data = [[-7.3, -11.4, 9.6, -2.3, -14.8, -2.0, 18.2, 2.2, -8.3, 10.9, 5.3, -12.1, 11.9], [0.8, -11.7, 12.1, -4.7, -20.6, 2.1, 25.2, -3.8, -5.7, 11.7, 5.2, 1.8, 11.8], [1.6, -7.2, 11.2, -6.5, -21.6, 3.6, 25.4, -4.2, -5.6, 12.4, 2.4, 0.3, 11.2], [-7.0, 3.0, -19.3, 1.2, -6.6, 13.7, -6.1, -5.7, -6.5, 9.2, -12.8, 4.5, 1.2], [-0.6, -12.8, 9.8, -2.5, -17.6, 1.6, 22.6, -1.2, -5.5, 8.9, 7.4, 0.8, 13.4], [-10.4, -6.6, 9.5, -1.3, -9.9, -5.2, 15.9, 4.9, -7.7, 7.9, 2.4, -20.6, 9.4], [3.3, -4.3, 10.1, -6.2, -22.9, 8.7, 24.3, -4.2, -6.9, 12.6, -4.0, 5.8, 12.2], [-6.0, -10.0, 7.4, -4.4, -21.7, 8.0, 21.8, -8.0, -8.1, 16.0, 10.5, 2.3, 20.0], [-7.6, -9.5, 8.1, -4.7, -21.5, 9.1, 22.1, -8.8, -9.0, 15.9, 12.5, 2.3, 21.8], [1.9, -6.0, 10.1, -8.1, -22.8, 6.1, 25.9, -4.3, -5.5, 12.1, -2.2, 4.3, 11.7], [-5.2, -10.6, 7.6, -3.4, -21.4, 8.5, 21.7, -8.2, -7.9, 15.2, 10.2, 0.9, 19.0], [0.7, 0.8, -9.2, -0.4, -6.1, 6.0, 2.3, -3.2, -1.2, 5.9, -10.4, 3.4, -2.3], [-1.3, -4.7, 4.9, -1.6, -23.5, 20.7, 24.0, 0.2, -12.0, 13.8, -2.3, 4.8, 9.8], [0.5, -11.4, 12.3, -5.2, -21.0, 2.3, 25.4, -3.7, -5.8, 11.8, 4.5, 1.3, 12.1], [6.1, -0.7, -7.8, 0.0, -9.9, 14.9, 2.9, -9.0, -2.8, 14.4, -7.8, 7.0, -5.9], [-1.5, -11.4, 10.7, -1.4, -21.1, 3.7, 24.1, -5.9, -8.3, 12.4, 6.4, 0.2, 14.8]]
data[0,0]	-7.3
data[1,8]	-5.7
data[2,0]	1.6
data[0,1]	-11.4
data[11,6]	2.3
data[1,10]	5.2
data[0,11]	-12.1
data[10,9]	15.2
data[3,7]	-5.7
data[8,10]	12.5
data[14,1]	-0.7
data[3,10]	-12.8
data[13,5]	2.3
data[6,2]	10.1
data[11,7]	-3.2
data[15]	[-1.5, -11.4, 10.7, -1.4, -21.1, 3.7, 24.1, -5.9, -8.3, 12.4, 6.4, 0.2, 14.8]
data[9,10]	-2.2
data[13]	[0.5, -11.4, 12.3, -5.2, -21.0, 2.3, 25.4, -3.7, -5.8, 11.8, 4.5, 1.3, 12.1]
data[1,2]	12.1
data[12,12]	9.8
data[2,5]	3.6
data[1,1]	-11.7
data[14,3]	0.0
data[2,12]	11.2
data[0,6]	18.2
data[:, 6]	[18.2, 25.2, 25.4, -6.1, 22.6, 15.9, 24.3, 21.8, 22.1, 25.9, 21.7, 2.3, 24.0, 25.4, 2.9, 24.1]
data[5,8]	-7.7
data[14,4]	-9.9
data[:, 11]	[-12.1, 1.8, 0.3, 4.5, 0.8, -20.6, 5.8, 2.3, 2.3, 4.3, 0.9, 3.4, 4.8, 1.3, 7.0, 0.2]
data[0,8]	-8.3
data[6,6]	24.3
data[14]	[6.1, -0.7, -7.8, 0.0, -9.9, 14.9, 2.9, -9.0, -2.8, 14.4, -7.8, 7.0, -5.9]
data[9,7]	-4.3

A =
[[ .09 -.26 -.27 -.01 -.23  .18  .07  .03]
 [ .09 -.59 -.53 -.23 -.01 -.24  .49  .09]
 [ .08 -.08  .16 -.12  .24  .40  .29  .00]
 [-.41 -.23  .13  .26 -.17  .16 -.29  .27]
 [ .31  .06  .01 -.17  .09 -.07 -.16  .14]
 [-.47  .05  .34  .37 -.15 -.34 -.33  .12]]
Rows and columns are counted from 0.
row 0 col 0 => .09
row 1 col 5 => -.24
row 3 col 6 => -.29
row 0 col 1 => -.26
row 3 col 1 => -.23
row 2 col 7 => .00
row 1 col 4 => -.01
row 1 col 0 => .09
row 5 col 0 => -.47
row 3 col 2 => .13
row 3 col 5 => .16
row 5 col 4 => -.15
row 3 col 0 => -.41
row 0 col 7 => .03
row 1 col 3 => -.23
row 2 col 5 => .40
row 0 col 4 => -.23
row 2 col 2 => .16
row 5 col 7 => .12
row 4 col 2 => .01
row 5 col 3 => .37
row 2 col 6 => .29
row 5 col 1 => .05
row 5 col 5 => -.34

W =
.01,-.22,-.16,.21,-.09,.09,.65,-.14,.11,.03
.14,.30,-.26,-.04,.47,.28,.42,-.33,.04,.03
-.01,.32,-.35,.04,.40,.19,.11,-.33,-.12,.08
.24,.19,-.12,.22,.19,.19,.18,.28,.05,-.16
.01,-.10,-.12,-.44,-.16,.33,-.05,.20,-.05,.27
Indices start at 0.
(0, 0): .01
(2, 9): .08
(0, 8): .11
(0, 3): .21
(3, 3): .22
(3, 7): .28
(1, 8): .04
(4, 7): .20
(2, 0): -.01
(3, 0): .24
(3, 2): -.12
(4, 1): -.10
(1, 4): .47
(4, 9): .27
(1, 5): .28
(3, 5): .19
(3, 8): .05
(0, 4): -.09
(0, 2): -.16
(4, 8): -.05
(1, 1): .30
(4, 5): .33
